Each row below holds a small network's activations on one input, seen along a few directions.
Each table varies a few parts of the input and shows all the possible inputs, shuffled.
A made-up example of a description, with smaller parts first: line(6) and (point or ring(11) or (values(2) and ring(8))).
Shared parts are said once, and a part with two or three values counts as separate values.

Other details of the inputs shift rows strongly along three fixed directions, in all tables alike. That doesn't count.

A family of inputs:
x1: [-2.6,-0.8,1.7,-2.1,-2.6,0.3,-0.9,-3.3,0.2,1.6,-1.9,-6.9,4.3,-3.4]
x2: [-1.2,0.4,-0.8,1.1,3.4,1.5,-2.3,5.7,-3.1,-1.2,4.4,3.0,-5.5,4.2]
x3: [-3.2,-4.3,-0.6,3.5,7.1,1.3,1.8,6.5,-1.7,-3.3,4.9,-2.6,0.5,1.6]
x4: [-2.5,-3.7,-0.1,-1.7,1.9,-2.1,-0.6,5.3,-6.0,-5.8,4.2,2.9,-2.7,-1.1]
x5: [-5.6,-12.1,-2.4,-10.8,19.4,15.4,-4.1,-0.9,11.4,-6.5,8.1,-27.2,13.0,0.6]
x6: [3.1,-6.7,-8.5,3.6,-13.9,-39.3,6.4,-41.9,43.6,12.3,10.1,20.4,-19.5,-24.0]
x7: [-4.0,1.3,-3.5,1.7,-5.7,1.8,-1.2,-3.3,-7.4,1.7,-8.4,2.4,1.9,-1.7]
x8: [-7.3,-12.0,-4.1,-12.0,20.3,17.3,-6.8,-2.5,12.7,-6.6,8.3,-25.6,11.3,1.7]
x9: [4.3,-6.7,-7.1,-3.1,-3.3,-32.3,6.5,-40.1,57.1,11.7,19.6,7.0,-15.8,-18.0]
x10: [-5.6,9.6,-2.1,2.8,-14.0,-1.5,-0.8,-0.7,-19.2,4.0,-11.5,8.3,-4.9,-2.0]
x11: [-2.0,-2.2,-1.2,-6.5,0.8,4.5,-3.5,-5.6,1.3,1.4,-1.8,-4.1,1.8,-2.0]
x12: [-2.4,-10.1,-2.5,-16.3,20.2,18.4,-7.7,-2.5,13.7,-6.9,11.2,-25.3,11.0,4.4]
x13: [-8.5,-17.3,-5.8,-9.6,20.7,11.7,-8.2,2.0,6.3,-12.0,17.7,-15.4,3.9,0.4]
x14: [0.0,8.2,3.3,3.5,-10.0,-3.4,1.3,-0.7,-7.1,4.9,-8.1,0.0,-0.2,-1.4]
x15: [-5.6,10.0,1.0,1.4,-14.9,-3.1,1.7,2.3,-21.1,2.8,-11.5,6.2,-4.2,-2.4]
x16: [-0.4,4.4,-0.7,0.8,2.4,1.6,-0.8,5.5,-1.0,-0.5,6.2,2.4,-5.5,5.9]
x17: [-0.6,0.5,2.1,5.6,-1.9,-5.3,1.4,6.0,-4.3,-0.9,2.1,3.7,-2.5,0.1]
x18: [-2.9,0.5,-2.0,2.0,-6.1,-0.6,1.7,-2.7,-7.1,1.9,-7.4,-0.5,3.6,-3.2]
x19: [0.1,0.1,2.4,4.1,1.7,-1.2,1.0,8.2,-2.2,-2.5,4.2,-0.8,-1.0,2.5]
x20: [2.7,12.1,3.2,-1.4,-9.4,-2.8,2.0,-1.1,-5.9,4.6,-7.5,2.5,-3.0,0.8]
x21: [-3.8,-0.7,-1.0,-0.8,0.8,3.3,0.4,-1.3,-2.2,1.4,-4.0,-7.6,5.1,-1.7]
x22: [-4.4,-1.2,-2.7,-2.4,1.1,3.7,-2.2,-5.0,2.2,1.7,-3.7,-4.6,3.2,-1.7]
x23: [-1.7,-1.5,1.4,-7.5,-0.7,2.5,-1.0,-3.2,-0.3,0.6,-1.7,-5.7,2.0,-3.1]
x24: [1.1,9.6,1.0,9.2,-5.3,-5.1,6.5,5.9,-3.9,2.5,-0.2,7.8,-5.8,3.5]
x25: [-3.3,-3.7,-1.8,-1.0,7.1,3.0,-3.8,4.6,-2.9,-2.8,7.0,0.4,-3.3,2.2]
x26: [-0.7,7.1,2.4,-0.3,-3.4,1.5,-0.2,-0.1,-1.0,1.8,-2.7,-7.6,2.5,1.0]
x27: [-3.2,-0.6,0.7,-0.1,-6.2,0.3,-0.7,-1.4,-7.4,-0.1,-4.9,-3.4,4.5,-2.8]
x28: [-3.3,-4.4,-2.0,5.2,2.7,-1.1,1.9,4.8,-5.5,-4.6,2.5,2.0,0.1,-0.3]
x29: [-3.9,15.9,0.5,3.9,-13.9,-2.1,0.4,1.2,-17.9,7.0,-12.9,7.5,-7.5,0.8]
x30: [1.4,5.7,2.7,2.3,-4.2,-6.2,2.5,7.4,-6.8,0.6,-0.1,8.5,-7.4,2.1]
x31: [-1.4,-1.4,1.6,-1.9,3.0,-1.7,-0.1,6.9,-4.2,-3.2,4.3,2.2,-3.3,1.0]
x32: [0.3,9.2,0.1,2.6,-4.2,0.5,2.8,-0.2,-2.6,4.2,-6.5,-3.1,1.8,1.2]
x33: [-2.9,-4.4,0.0,3.6,0.9,-2.8,-0.5,5.5,-5.0,-5.3,4.4,0.4,0.4,-0.8]
x34: [-1.9,7.9,-1.5,0.2,-0.9,4.2,-0.7,-1.7,-0.4,2.6,-5.1,-3.9,1.5,3.0]
x35: [82.9,-31.6,21.9,5.8,8.8,19.7,0.1,7.9,24.6,-5.2,-26.6,52.9,37.5,18.8]
x36: [-1.6,15.7,3.7,2.7,-14.5,-2.3,2.5,4.9,-20.1,5.5,-13.5,6.6,-5.6,0.9]
x37: [-1.0,13.7,2.8,10.1,-9.6,-5.9,4.5,11.1,-11.9,2.2,-1.3,7.2,-7.5,4.5]
x38: [-6.9,-14.3,-2.7,-5.9,23.2,11.0,-2.1,5.9,11.8,-9.6,17.4,-21.8,6.4,3.0]
x39: [-2.7,0.7,-1.5,6.8,0.7,-1.4,-0.2,3.5,-4.0,-0.4,0.5,7.4,-4.7,2.1]
x40: [1.3,7.3,2.2,0.6,-1.6,-3.3,2.6,6.8,-2.6,-0.1,4.3,4.0,-6.3,3.5]
Description of these inputs: values(2) and line(4) and ring(5).
- Changing only the ring(5) part turns x9 into x40. The same change can be made to x8. Which row results? => x36
- Start at x33 and move only the line(4) part, one step at a time. The first step leads to x17. Which rows follow, in order? => x19, x37
- Start at x16 and move only the line(4) part, one step at a time. The first step leads to x2. Which rows follow, in order? => x25, x13

A family of inputs:
x41: [-18.6,2.9,-9.9,12.5,9.5,-20.0,4.2,1.8,11.7,-2.2,32.9,9.6,-34.4,0.6]
x42: [-17.3,5.1,-2.5,-5.3,-5.2,-22.4,3.3,-6.2,6.7,-1.3,20.7,-5.7,-20.4,-9.4]
x43: [7.6,-1.1,-5.4,6.3,-27.7,-23.9,3.0,-26.1,6.1,11.2,-12.3,30.0,-8.9,-17.8]
x44: [-0.9,29.1,11.9,-4.8,-8.4,7.8,0.9,16.8,-16.2,4.3,-5.0,-16.5,-1.9,12.6]
x45: [-1.6,36.8,4.8,7.9,3.1,10.5,1.2,23.2,-5.4,6.7,3.8,-7.1,-10.1,25.9]
x46: [-11.2,9.9,-3.6,-0.5,-7.5,12.9,-0.9,3.8,-28.6,0.2,-12.3,-5.7,4.4,1.5]
x47: [-7.9,15.0,2.2,9.2,-5.8,1.3,8.7,17.5,-23.4,5.0,-8.4,-6.1,-0.4,5.3]
x48: [32.0,14.6,19.5,-0.1,-7.7,51.5,-9.4,35.9,-57.3,-1.6,-56.8,14.3,33.3,27.8]
x49: [29.3,-54.1,3.8,-23.3,33.7,-3.9,-8.1,-16.1,62.6,-18.9,36.9,-3.9,13.0,-14.3]
x50: [-21.2,3.7,-10.1,-14.2,-6.2,-6.0,-3.4,-23.7,0.9,6.9,-5.8,-10.6,-6.5,-15.8]
x51: [-13.3,14.2,0.0,-9.0,-5.3,-18.8,6.5,-7.6,7.4,4.7,15.3,-13.0,-17.2,-6.6]
x52: [67.2,-60.9,17.2,-11.2,30.2,58.8,-19.7,28.7,-18.5,-27.9,-31.7,35.4,60.1,22.5]
x53: [6.0,-10.9,-6.7,10.5,-23.9,-26.8,0.0,-23.0,2.1,7.5,-7.9,36.5,-11.9,-22.6]
x54: [-6.1,26.1,3.0,7.3,-10.5,7.8,1.0,8.5,-19.9,9.4,-19.8,-16.7,5.6,8.8]
x55: [-14.2,3.8,-3.2,12.4,-3.3,3.0,-0.3,13.6,-25.0,-8.7,-7.1,-1.0,3.4,2.2]
x56: [-68.5,6.1,-17.5,-11.2,31.7,24.5,-7.5,18.0,-25.9,-16.8,26.7,-76.9,1.3,4.1]
x57: [25.0,-49.9,0.8,-16.5,30.8,1.7,0.1,-22.6,67.6,-11.1,25.0,-12.7,24.5,-10.9]
x58: [16.0,-8.9,5.4,-1.1,-6.7,21.1,-8.7,15.0,-38.7,-5.6,-33.0,25.3,17.9,10.1]
x59: [9.3,17.8,-0.3,18.9,-14.6,-28.7,13.0,-4.5,16.6,8.9,9.1,37.9,-31.2,4.5]
x60: [2.4,-4.2,0.4,21.3,-21.8,-35.7,11.2,-11.2,3.9,9.5,-1.6,34.7,-16.3,-17.6]
x61: [1.1,-4.2,-3.2,21.9,-21.7,-35.2,5.6,-17.2,2.2,6.7,-7.3,34.2,-12.5,-19.0]
x62: [-56.8,15.8,-16.8,-10.4,42.9,23.2,-7.6,29.3,-3.5,-15.7,49.2,-65.5,-20.1,14.4]
x63: [10.3,21.8,1.4,1.5,-31.5,-14.2,5.7,-29.1,5.9,23.7,-22.6,12.4,-2.8,-6.2]
x64: [31.5,-28.5,8.7,-22.1,26.0,11.4,1.3,-25.0,68.9,5.1,11.9,-28.8,31.1,0.3]
- Changing only one part turns x46 into x53. The same change can be made to x50. Which row results? => x52
- What is each input in this table made of? => line(4) and (point or line(5))
- Which other rows agree with x44 in the line(4) part? List them by row number. => x45, x48, x54, x63, x64
- Which other rows does x58 become when the line(5) part takes its other values? List them by row number. => x42, x43, x55, x57

A family of inputs:
x65: [-3.3,1.6,1.3,12.9,-2.7,-6.3,3.9,18.2,-21.3,-8.6,5.4,14.0,-7.3,3.7]
x66: [56.9,-48.0,7.5,-1.7,16.0,-19.5,7.4,-29.7,74.5,-2.7,12.6,39.5,14.4,-12.7]
x67: [-13.2,3.1,-2.9,0.0,-11.8,-3.3,-6.1,-5.1,-19.4,2.0,-12.3,3.2,-5.6,-8.1]
x68: [-8.7,6.1,-5.1,-6.2,-9.1,4.8,-4.9,-8.7,-14.7,2.4,-9.3,6.3,-6.3,-4.4]
x69: [63.2,-30.5,9.8,-18.5,10.8,-14.4,3.9,-46.5,89.2,12.1,7.7,21.6,13.9,-11.0]
x70: [1.0,18.5,2.2,-2.3,-3.8,0.4,-3.8,3.4,-7.7,5.4,-4.0,6.2,-10.6,8.3]
x71: [1.8,17.6,-2.1,-4.7,-4.3,8.4,-5.6,0.7,-10.1,6.2,-5.8,8.5,-9.6,9.4]
x72: [-12.8,3.9,-2.3,3.0,-13.3,-4.2,-1.0,-3.6,-19.3,5.8,-10.3,-0.3,-2.3,-8.9]
x73: [-10.2,6.7,-1.2,-4.2,-8.0,-1.9,-3.7,-3.4,-14.0,0.8,-7.8,2.9,-6.6,-4.7]
x74: [-9.6,7.7,-0.2,-0.5,-9.2,-2.4,2.0,-2.2,-14.1,4.3,-6.6,-1.1,-4.6,-6.0]
x75: [-5.0,-3.3,-0.8,16.0,-4.6,-7.1,2.2,14.7,-23.9,-8.5,2.0,12.9,-7.0,-1.7]
x76: [-11.4,-37.6,-1.6,-38.3,65.8,65.7,-24.6,30.0,2.9,-35.0,26.8,-65.1,36.2,21.4]
x77: [1.1,6.8,2.7,13.7,-3.6,-6.0,3.6,23.9,-19.8,-5.9,6.3,16.2,-9.1,9.4]
x78: [-6.5,13.4,2.1,1.2,-10.5,-2.5,5.4,0.7,-6.3,5.6,-6.8,-7.8,-1.8,0.6]
x79: [-7.1,-6.2,-2.8,18.8,-1.1,-7.5,4.1,14.8,-20.4,-5.9,0.1,17.5,-8.1,0.6]
x80: [-47.0,2.6,-19.9,-11.5,-3.3,-39.1,7.6,-53.7,52.3,13.2,30.7,-49.1,-17.2,-35.9]
x81: [-49.0,-0.2,-18.3,-16.2,-4.2,-36.8,4.9,-53.0,50.8,12.0,33.1,-44.4,-23.2,-36.2]
x82: [-4.2,16.1,0.3,6.2,-9.2,-3.9,8.0,0.6,-4.3,6.9,-9.8,-12.8,4.1,-0.3]
x83: [93.3,-33.7,25.3,16.2,7.9,13.7,5.7,23.5,17.7,-8.5,-26.2,73.2,34.9,26.1]
x84: [-6.2,12.6,0.1,-1.0,-8.0,-2.4,3.3,1.2,-10.8,6.5,-4.3,-1.0,-7.7,-1.7]
x85: [9.8,12.3,6.7,15.7,-1.1,-1.2,1.4,26.9,-14.4,-4.3,7.0,20.3,-9.5,15.9]
x86: [-4.1,9.9,-4.8,-7.2,-7.3,5.6,-4.3,-4.2,-11.3,4.0,-7.1,6.4,-8.1,0.7]
x87: [0.3,20.8,6.0,3.6,-9.0,0.9,4.7,6.2,-5.3,7.5,-6.8,-4.2,-4.3,9.5]
x88: [-14.1,5.5,-1.2,4.8,-16.0,-5.0,1.1,-3.8,-15.1,5.8,-12.1,-7.3,3.3,-6.8]
x89: [-11.3,8.1,-3.1,9.5,-14.1,-6.1,3.8,-4.6,-12.0,7.4,-14.0,-12.4,9.5,-8.0]
x90: [10.2,9.8,5.7,19.2,1.8,-0.9,2.6,28.8,-12.8,-2.0,3.8,25.7,-9.9,18.2]
x91: [1.8,23.2,4.7,8.0,-7.8,1.1,7.5,7.4,-4.4,7.7,-10.7,-9.6,0.9,8.1]
x92: [-15.9,-46.9,-7.9,-36.6,59.9,69.9,-29.2,18.0,-6.2,-34.3,18.4,-59.5,41.6,14.3]
- What is each input in this table made of? => line(4) and (values(2) or line(5))
- Changing only the line(4) part turns x79 into x83. The same change can be made to x92. Which row results? => x86
- Which other rows does x68 become when the line(5) part takes its other values? List them by row number. => x73, x74, x80, x81
- Which other rows does x75 become when the values(2) part takes its other values? List them by row number. => x79
- Which other rows does x82 become when the line(5) part takes its other values? List them by row number. => x76, x78, x84, x86
- Start at x75 and move only the line(4) part, one step at a time. The first step leads to x65. Which rows follow, in order? => x77, x85
